A small network was shown many inputs. Here are its activations along a few directions, one row for each input.
Each table varies a few parts of the input and shows all the possible inputs, shuffled.
A made-up example of a description, with smaller parts first: line(6) and (point or ring(11) or (values(3) and ring(5))).
Shared parts are said once, and a part with two or three values counts as separate values.

Other details of the inputs shift rows strongly along three fixed directions, in all tables alike. That doesn't count.

Table:
x1: [-39.5  42.0 -90.6 -50.1 -13.4  14.2 -22.0 -43.1 -13.6 -36.6  33.6  12.4
 -34.3]
x2: [ 14.5  33.1  10.4 -17.9   4.6   7.8  35.0 -17.1 -73.4 -40.4   3.9 -18.4
  26.3]
x3: [-36.4  12.1 -39.8 -61.6  -0.1  19.7  -1.5 -51.2 -19.2 -41.9  34.1 -25.3
 -30.9]
x4: [ 11.3  -6.6  35.7  67.9 -27.8 -27.2  -9.8  55.2  87.5  39.8  -5.9  40.2
  -3.0]
x5: [  6.8 -55.5  72.9   6.9 -19.4 -40.1 -14.1 -36.3  33.4  46.4   6.4  14.6
   1.7]
x6: [ 36.7   9.9  44.6 -32.2  16.7 -11.5  33.4 -44.6 -86.1 -42.7 -19.2 -28.9
  47.2]
x7: [  4.5 -46.8  83.0  -1.9 -15.5 -43.8 -13.9 -39.5  21.5  45.5   5.0   8.7
   3.4]
x8: [ -1.6  37.0 -57.4  19.4 -16.5  18.1 -10.7  52.4  24.3 -11.5 -10.6  23.1
 -14.9]
x9: [ -0.7 -46.9  43.4 -14.0 -39.5 -36.6 -25.2 -36.6  58.8  52.0  -0.2   2.5
   5.0]
x10: [ -9.3  23.6 -58.0   5.0  20.3  -4.5 -24.2  58.5   1.5  26.2 -17.4  15.6
  -9.6]
x11: [ 47.9   1.2  21.1  61.2  14.7  -0.1  28.5  73.2 -12.5 -13.8 -59.0  10.5
  47.4]
x12: [ -8.6  39.6 -48.5  34.6  10.4   5.7  -8.2  52.4   6.1   2.6  17.1  34.9
  -7.9]
x13: [-16.2 -28.3  44.6 -23.3 -23.4 -21.6 -12.4 -53.8  43.2  37.8  14.7 -29.5
 -14.9]
x14: [ 32.5   6.9  28.8 -35.8  -1.7  -3.6  35.4 -40.2 -60.5 -45.5 -39.2 -27.7
  43.9]
x15: [ 36.8  -1.2  26.0  -3.5 -17.1  15.7  45.4 -29.3 -56.9 -62.1 -22.0 -27.3
  26.1]
x16: [-35.0   6.5 -32.7 -44.9  10.7   8.7 -12.3 -53.1 -38.5 -12.6  23.9 -34.4
 -22.4]
x17: [-24.9  19.5 -77.0 -29.1  21.5  -0.6 -36.7 -39.0 -33.5 -28.3  37.6  26.8
 -15.3]
x18: [ 13.2 -37.6  38.1  58.7 -10.6 -30.1 -17.1  61.1  78.1  69.6 -24.1  35.3
   6.6]
x19: [-27.1  37.6 -40.2   6.3  14.0  15.1  -7.8  70.5  18.4   3.2   6.2   3.8
 -19.1]
x20: [-22.3 -30.2  75.9 -21.3 -14.2 -18.9   5.0 -60.4  26.5  13.4  43.3  -5.7
  -6.9]
x21: [ -4.3  28.9 -52.8  43.3   8.4   8.2  -5.8  48.6   9.9  -4.7  13.0  36.6
 -13.0]
x22: [ -1.8  43.5 -54.8   5.6  16.3  -7.6 -27.3  53.0  11.8   8.2 -14.4  29.5
   3.0]
x23: [-21.9 -28.9   5.2 -11.1 -24.9  -8.3 -33.7 -31.1  67.7  43.1  26.2  -9.8
 -28.2]
x24: [ 14.8  26.9  41.0  32.0  24.0  16.4  41.6  83.6 -17.5  -0.6 -26.5 -17.2
  27.1]
x25: [-12.0 -36.6  71.8  -4.9  -8.4 -18.1  -5.9 -55.9  20.0  36.0  23.4  -9.6
 -12.4]
x26: [-23.5  10.4 -82.5 -15.6  17.5   2.5 -35.2 -37.2 -25.9 -31.9  35.2  29.4
 -18.0]
x27: [-18.7 -37.4  15.7   8.6  -9.6  -7.3 -22.2 -29.8  58.6  41.9  28.2   8.2
 -29.6]
x28: [ 31.9 -11.9  58.1 -25.7  18.2  -7.3  36.5 -28.0 -85.7 -16.4 -33.5 -35.4
  35.9]
x29: [-26.6  -3.9 -85.9 -20.0  10.6  37.7 -25.2 -29.2  -1.6  -7.5  32.7  -6.1
 -39.0]
x30: [ -3.2   7.0  18.5 -11.5  24.4  19.1  19.9 -15.7 -59.6 -11.1  -7.3 -37.5
   5.6]
x31: [ 36.0  11.4  25.0  31.4   4.5  31.0  41.5  87.5   2.9 -17.3 -44.0 -25.1
  16.2]
x32: [ 17.3 -15.2  45.6  -7.8  14.8  20.8  54.3 -27.2 -54.0 -42.9   3.8 -29.9
  16.2]
x33: [ 26.5 -16.4  35.5 -16.8  -0.7  30.3  47.5 -23.9 -41.2 -50.6  -8.9 -42.4
  10.9]
x34: [-26.3 -31.1  18.7  -7.7 -15.4  -7.6 -16.9 -36.1  64.1  14.1  45.3  13.1
 -33.1]
x35: [ 41.5 -13.2   4.8  44.3   7.8  13.8  25.5  73.6 -12.7  12.6 -58.6  -2.9
  37.0]
x36: [ -9.6  54.1 -49.1  13.9  -2.7   0.4 -12.0  58.1  12.9   2.6   0.7  22.5
  -9.2]
x37: [ 32.0  -4.2  28.2  58.5  30.1  26.0  34.8  68.5 -15.1  14.2 -37.9  -7.0
  13.6]
x38: [ -2.2 -25.9  38.5 -18.4 -44.6 -36.7 -30.1 -51.2  59.7  20.7   0.3  15.7
   8.6]
x39: [ -7.7  17.9 -66.9   4.3  15.7   4.8 -16.9  54.3  12.1  25.1 -24.4  14.2
  -5.0]
x40: [-24.8   8.5 -94.8 -26.8   0.3  15.6 -37.3 -40.9 -11.4 -36.7  18.7  22.5
 -15.0]
Each input here is: ring(5) and ring(8).
Changing only the ring(5) part turns x11 into x34. The same change can be made to x40. Which row results?
Answer: x33
A walk changes only the ring(5) part. It starts at x24 and steps to x30. List the rest of the walk in order.
Answer: x28, x6, x2
A walk changes only the ring(8) part. It starts at x21 and steps to x4. List the rest of the walk in order.
Answer: x15, x8, x1, x36, x2, x12
A walk changes only the ring(5) part. It starts at x38 and steps to x9. List the rest of the walk in order.
Answer: x23, x31, x8

Table:
x41: [-10.6   6.9 -78.3 -11.7  -5.4   2.7 -30.8 -20.4  -8.4  -0.8  15.1  18.2
 -19.2]
x42: [ 17.8 -30.6  76.5  27.7  -0.8 -17.6   7.5  33.5  39.6  57.1 -34.5  -9.5
  10.1]
x43: [ -5.1 -18.2  49.3 -33.7 -36.5  -7.9   5.6 -62.9  19.2  -7.7  15.3 -21.3
  -6.2]
x44: [-11.2 -24.8  37.2   8.1 -21.2 -16.4 -11.7 -28.2  47.9  18.6  24.4   5.5
 -12.8]
x45: [  2.2  15.9 -16.6  37.1   0.2  17.9  14.0  51.1  19.5  -9.0  -7.8  15.1
  -6.1]
x46: [  8.9 -37.8  36.9 -37.6 -25.4 -33.7  -9.3 -74.9  12.9  -5.5  10.0   3.4
  12.6]
x47: [ 36.5   4.1  21.6  24.2  -1.9  25.8  54.2  38.7 -25.8 -30.4 -38.6 -22.4
  29.9]
x48: [ 7.2 25.8 -7.5 34.3 13.0 12.2  6.5 59.2 14.4  5.0 -3.5  9.0 -2.5]
x49: [ 29.7  -9.0  16.5 -15.2   7.4  28.7  52.0 -25.9 -71.2 -53.0 -20.8 -46.2
  28.6]
x50: [-13.9 -41.4  37.4   3.3  -5.5 -14.9 -19.9 -27.9  28.3  34.8  20.4   7.7
 -14.3]
x51: [-25.6  31.1 -41.4 -15.2  -7.7  12.3 -10.2  16.5   7.7 -14.9  25.0   6.5
 -27.3]
x52: [ 17.1 -13.3  76.3  39.0  -4.2 -21.3   7.8  31.5  46.5  42.1  -7.5   1.9
  11.9]
x53: [-30.5  17.6 -63.7 -24.0   4.8  20.8 -23.2 -10.9   7.1 -10.7  22.9  -1.7
 -30.8]
x54: [ 25.3  -4.9  32.7 -16.6  32.8  22.3  51.1 -24.4 -95.9 -36.9 -15.2 -39.0
  29.0]
x55: [ 13.8  -6.9   9.4 -45.3  18.7  28.8  41.9 -58.6 -95.2 -59.1 -15.3 -58.8
  18.8]
x56: [ -7.2  28.5 -32.5   1.7   8.4  -8.3 -16.1  45.2   6.6  -0.3 -11.2  24.3
  12.7]
x57: [  6.4   9.3 -34.4  17.6  13.4  -5.6 -12.1  33.7   5.5 -11.9 -13.0  33.7
   5.7]
x58: [ 4.0 30.3 -9.3 30.2  0.6 14.7 10.8 56.4 16.8 -5.2 -1.8 15.1 -7.4]
x59: [  4.6  32.4 -22.8  28.3   1.4  -7.9  -5.5  56.4   1.2  23.5 -23.2  14.2
  13.6]
x60: [-17.4  10.1 -71.4  -2.9   0.3  -0.6 -31.5 -22.9 -15.2  -7.2  20.4  26.9
 -22.6]
x61: [-19.2  -3.2 -55.8  -2.8  11.2  20.8 -17.3   4.2   5.8  -0.2  14.8   4.1
 -18.8]
x62: [ -1.9  -7.7  35.8   2.6 -27.5 -36.5 -22.4 -40.4  30.2  34.9  17.2  19.7
   2.4]
x63: [-12.2 -21.9  54.0 -36.3 -12.2 -23.0   3.8 -65.9   0.7   6.5  23.6 -26.8
  -2.9]
x64: [ -8.0 -44.5  30.9  -5.7  -9.4 -12.0 -16.1 -23.8  30.8  38.2  11.0  -0.6
  -9.5]
x65: [  3.6   1.9 -15.0  40.9  18.8  16.0   3.0  55.6   7.6   6.7 -11.0   8.6
  -0.7]
x66: [-21.0   9.5 -64.1 -59.2   6.9   5.5 -25.0 -59.3 -36.3 -44.5  13.9   1.7
  -6.6]
x67: [ -8.6  29.3 -24.6   9.5   9.0   8.7  -1.6  48.6  11.9   3.8   2.4   0.7
 -11.6]
x68: [ -3.1 -12.4  44.1  -7.7 -19.7 -41.4 -24.9 -30.9  44.1  19.5  13.4  30.3
   8.4]
x69: [-21.2  19.8 -74.0 -19.0  -2.9   2.6 -36.7 -20.8  -9.2   0.9   9.0  11.2
 -21.6]
x70: [ 39.5   4.4  52.8  28.4  33.4   7.1  55.9  67.6 -47.2   5.8 -55.7 -31.4
  37.2]
What do these inputs look like to the network?
Answer: ring(5) and (values(2) or line(4))
Changing only the ring(5) part turns x70 into x42. The same change can be made to x51. Which row results?
Answer: x43
List by row number the other rows that have the ring(5) part in common with x44.
Answer: x45, x50, x57, x60, x65
Change only the line(4) part in x48. List by row number the other rows that result.
Answer: x52, x54, x58
Change only the line(4) part in x47. List by row number the other rows that result.
Answer: x49, x61, x64
